These are the activations of a small network on made-up records, seen along a few directions, one row for each record.
After each row come some of the record's fields: Z, K, J, H.
A field that a record lacks is written absent.
The largest differences between rows may come from other fields.
In the rows, zero is written as 500.
Strong random noise was added to every row along 6 fixed directions; ignore it. To show where, here is one row again and again, with new noise each time:
[665, 512, 455, 428, 627, 550, 434, 613, 530, 361, 601, 480, 459, 532, 621, 477, 334, 407, 498]
[371, 623, 640, 614, 699, 510, 568, 710, 435, 512, 237, 648, 470, 535, 445, 463, 564, 608, 636]
[572, 367, 192, 534, 227, 580, 362, 621, 582, 451, 549, 573, 502, 424, 536, 650, 533, 591, 479]
[380, 548, 548, 490, 642, 511, 308, 608, 647, 463, 350, 788, 446, 435, 647, 536, 333, 349, 491]
[196, 480, 576, 596, 621, 390, 466, 626, 705, 657, 299, 731, 715, 556, 440, 575, 579, 457, 725]
[353, 544, 631, 520, 700, 394, 474, 612, 584, 560, 449, 649, 612, 559, 529, 509, 491, 422, 615]
[485, 539, 443, 586, 313, 533, 431, 651, 310, 448, 536, 623, 347, 392, 599, 582, 616, 712, 366]
[473, 469, 475, 497, 485, 271, 496, 572, 495, 633, 694, 598, 694, 545, 448, 589, 671, 539, 532]

[544, 546, 524, 529, 364, 701, 400, 564, 299, 292, 714, 455, 264, 372, 822, 539, 377, 538, 298] : {Z: z1, K: k2, J: j2, H: h4}
[553, 509, 563, 507, 606, 343, 717, 462, 389, 636, 678, 418, 660, 542, 301, 455, 653, 527, 533] : {Z: z7, K: k2, J: j2, H: h4}
[621, 575, 637, 322, 679, 310, 466, 375, 448, 477, 630, 418, 512, 621, 533, 378, 463, 395, 421] : {Z: z2, K: k2, J: j1, H: h4}
[486, 408, 467, 478, 419, 565, 401, 527, 538, 406, 696, 442, 472, 469, 715, 523, 359, 431, 403] : {Z: z1, K: k1, J: j1, H: h4}
[353, 419, 520, 662, 480, 547, 572, 640, 639, 534, 316, 332, 654, 645, 469, 490, 598, 613, 816] : {Z: z4, K: absent, J: absent, H: absent}
[609, 619, 643, 486, 793, 569, 694, 509, 417, 487, 452, 415, 452, 497, 441, 389, 404, 412, 573] : {Z: z7, K: absent, J: absent, H: absent}
[223, 510, 709, 643, 487, 471, 765, 454, 345, 658, 573, 398, 650, 551, 428, 530, 727, 604, 618] : {Z: z7, K: k2, J: j2, H: h4}
[174, 335, 546, 613, 443, 572, 471, 500, 791, 592, 396, 448, 682, 525, 588, 555, 456, 389, 688] : {Z: z5, K: absent, J: absent, H: absent}
[507, 580, 491, 433, 456, 487, 423, 385, 438, 494, 285, 633, 326, 452, 445, 489, 535, 546, 359] : {Z: z2, K: k2, J: j1, H: h1}
[427, 478, 473, 510, 325, 399, 485, 430, 458, 553, 419, 499, 542, 571, 402, 552, 727, 671, 520] : {Z: z2, K: k1, J: j1, H: h4}
[635, 479, 434, 463, 573, 595, 553, 504, 571, 411, 416, 325, 520, 671, 434, 424, 453, 482, 670] : {Z: z4, K: k2, J: j2, H: h4}
[682, 478, 420, 438, 423, 562, 568, 410, 376, 417, 743, 364, 492, 492, 519, 546, 478, 473, 417] : {Z: z7, K: k1, J: j2, H: h4}
[452, 395, 349, 517, 497, 356, 611, 452, 661, 762, 333, 657, 712, 463, 109, 535, 652, 514, 560] : {Z: z5, K: k1, J: j1, H: h1}
[774, 532, 384, 481, 534, 583, 442, 566, 476, 327, 490, 338, 316, 527, 561, 342, 380, 557, 454] : {Z: z2, K: absent, J: absent, H: absent}
[585, 618, 490, 509, 436, 512, 517, 449, 271, 474, 583, 682, 367, 367, 521, 597, 548, 512, 342] : {Z: z7, K: k2, J: j2, H: h4}
[246, 417, 599, 452, 403, 481, 351, 394, 668, 487, 552, 456, 558, 564, 712, 536, 438, 398, 501] : {Z: z4, K: k2, J: j1, H: h4}
[488, 396, 265, 416, 429, 525, 347, 373, 787, 572, 336, 766, 538, 357, 395, 604, 368, 307, 436] : {Z: z5, K: k2, J: j1, H: h4}
[503, 491, 482, 409, 536, 389, 339, 392, 637, 516, 643, 739, 541, 452, 598, 601, 359, 228, 392] : {Z: z5, K: k1, J: j2, H: h4}
[432, 563, 587, 432, 651, 404, 406, 501, 579, 546, 575, 733, 552, 440, 584, 550, 394, 314, 460] : {Z: z1, K: k2, J: j2, H: h4}
[553, 605, 591, 437, 422, 408, 414, 371, 315, 433, 666, 544, 387, 543, 647, 544, 524, 455, 344] : {Z: z2, K: k1, J: j2, H: h4}
[405, 522, 603, 596, 407, 671, 523, 565, 409, 332, 453, 252, 436, 687, 654, 502, 537, 644, 655] : {Z: z4, K: k1, J: j2, H: h4}
[550, 585, 429, 562, 568, 618, 527, 630, 444, 467, 254, 657, 424, 479, 364, 533, 520, 592, 572] : {Z: z1, K: k1, J: j1, H: h4}
[728, 570, 384, 437, 509, 554, 452, 565, 377, 433, 556, 682, 318, 328, 496, 517, 413, 497, 301] : {Z: z1, K: k2, J: j1, H: h4}
[500, 617, 673, 616, 605, 745, 716, 556, 244, 320, 455, 270, 331, 551, 567, 427, 467, 605, 551] : {Z: z7, K: k1, J: j2, H: h4}
[132, 437, 715, 655, 328, 589, 524, 465, 416, 513, 683, 408, 520, 439, 779, 575, 545, 508, 465] : {Z: z7, K: k2, J: j2, H: h4}
[404, 485, 500, 476, 465, 562, 330, 500, 602, 440, 596, 642, 482, 411, 703, 607, 349, 351, 433] : {Z: z1, K: k1, J: j1, H: h4}
[518, 685, 696, 481, 765, 454, 573, 493, 404, 458, 332, 516, 445, 682, 461, 419, 519, 467, 629] : {Z: z2, K: k2, J: j2, H: h4}
[471, 409, 510, 492, 553, 703, 550, 396, 670, 389, 509, 246, 570, 589, 577, 463, 313, 308, 652] : {Z: z3, K: k2, J: j2, H: h4}
[527, 401, 336, 510, 372, 648, 560, 416, 618, 426, 397, 283, 568, 660, 405, 528, 536, 547, 685] : {Z: z2, K: k1, J: j1, H: h4}
[859, 537, 325, 395, 491, 453, 549, 559, 322, 472, 673, 503, 439, 422, 373, 513, 552, 578, 361] : {Z: z1, K: k2, J: j1, H: h4}
[669, 451, 395, 374, 490, 605, 374, 450, 611, 315, 423, 323, 390, 586, 564, 399, 320, 451, 473] : {Z: z2, K: k1, J: j1, H: h4}
[175, 522, 731, 539, 379, 322, 475, 438, 353, 623, 807, 552, 595, 485, 677, 625, 680, 552, 386] : {Z: z1, K: k1, J: j1, H: h4}
[339, 473, 600, 490, 508, 647, 317, 435, 632, 356, 525, 541, 383, 412, 823, 506, 219, 274, 392] : {Z: z7, K: k1, J: j2, H: h4}
[687, 677, 462, 451, 575, 680, 461, 489, 404, 288, 162, 572, 211, 539, 447, 476, 425, 562, 494] : {Z: z2, K: k1, J: j1, H: h4}

Which values does each new row have?
[351, 463, 496, 549, 390, 531, 379, 555, 546, 482, 594, 587, 550, 477, 704, 622, 480, 446, 519] : {Z: z1, K: k2, J: j2, H: h4}
[310, 608, 699, 637, 526, 480, 414, 709, 364, 535, 367, 694, 344, 299, 632, 464, 550, 666, 377] : {Z: z1, K: absent, J: absent, H: absent}
[465, 367, 467, 450, 448, 586, 513, 387, 616, 464, 710, 333, 575, 475, 614, 520, 355, 342, 467] : {Z: z7, K: k2, J: j1, H: h4}
[225, 528, 686, 417, 601, 218, 322, 391, 647, 650, 747, 803, 702, 490, 679, 627, 431, 193, 424] : {Z: z1, K: k1, J: j2, H: h4}
[227, 489, 621, 561, 577, 614, 531, 462, 625, 541, 306, 592, 510, 413, 526, 501, 405, 391, 548] : {Z: z7, K: k2, J: j1, H: h4}
[631, 666, 495, 444, 718, 526, 370, 581, 492, 420, 400, 853, 372, 388, 530, 553, 339, 347, 434] : {Z: z1, K: k1, J: j2, H: h4}
[91, 419, 664, 726, 416, 639, 698, 481, 533, 611, 407, 275, 615, 518, 531, 478, 618, 619, 693] : {Z: z5, K: absent, J: absent, H: absent}
[445, 558, 574, 560, 590, 526, 635, 490, 509, 495, 287, 405, 581, 733, 345, 469, 600, 558, 769] : {Z: z2, K: k1, J: j2, H: h4}
[684, 465, 415, 559, 400, 863, 603, 619, 343, 234, 645, 143, 354, 527, 666, 465, 365, 586, 533] : {Z: z1, K: k2, J: j2, H: h4}
[444, 504, 643, 412, 705, 351, 490, 444, 634, 524, 415, 430, 625, 707, 456, 431, 495, 391, 648] : {Z: z2, K: k1, J: j1, H: h4}
[683, 391, 256, 481, 473, 627, 572, 580, 576, 447, 437, 361, 561, 541, 357, 480, 465, 561, 606] : {Z: z1, K: k2, J: j1, H: h4}
[588, 455, 637, 461, 623, 437, 610, 554, 496, 453, 713, 96, 621, 735, 565, 373, 519, 554, 646] : {Z: z4, K: absent, J: absent, H: absent}
[350, 274, 491, 543, 524, 577, 382, 655, 877, 472, 605, 338, 715, 571, 766, 536, 296, 307, 732] : {Z: z1, K: absent, J: absent, H: absent}
[447, 387, 371, 473, 249, 148, 357, 439, 552, 757, 486, 678, 643, 446, 344, 558, 787, 636, 392] : {Z: z2, K: absent, J: absent, H: absent}
[285, 566, 691, 554, 804, 411, 646, 491, 588, 692, 248, 674, 673, 518, 298, 466, 554, 389, 691] : {Z: z7, K: k2, J: j2, H: h4}
[466, 465, 390, 515, 515, 461, 509, 442, 628, 637, 419, 745, 635, 432, 332, 618, 512, 360, 561] : {Z: z7, K: k2, J: j2, H: h4}
[693, 610, 612, 401, 654, 370, 403, 500, 406, 462, 530, 468, 299, 461, 571, 297, 418, 489, 280] : {Z: z2, K: absent, J: absent, H: absent}
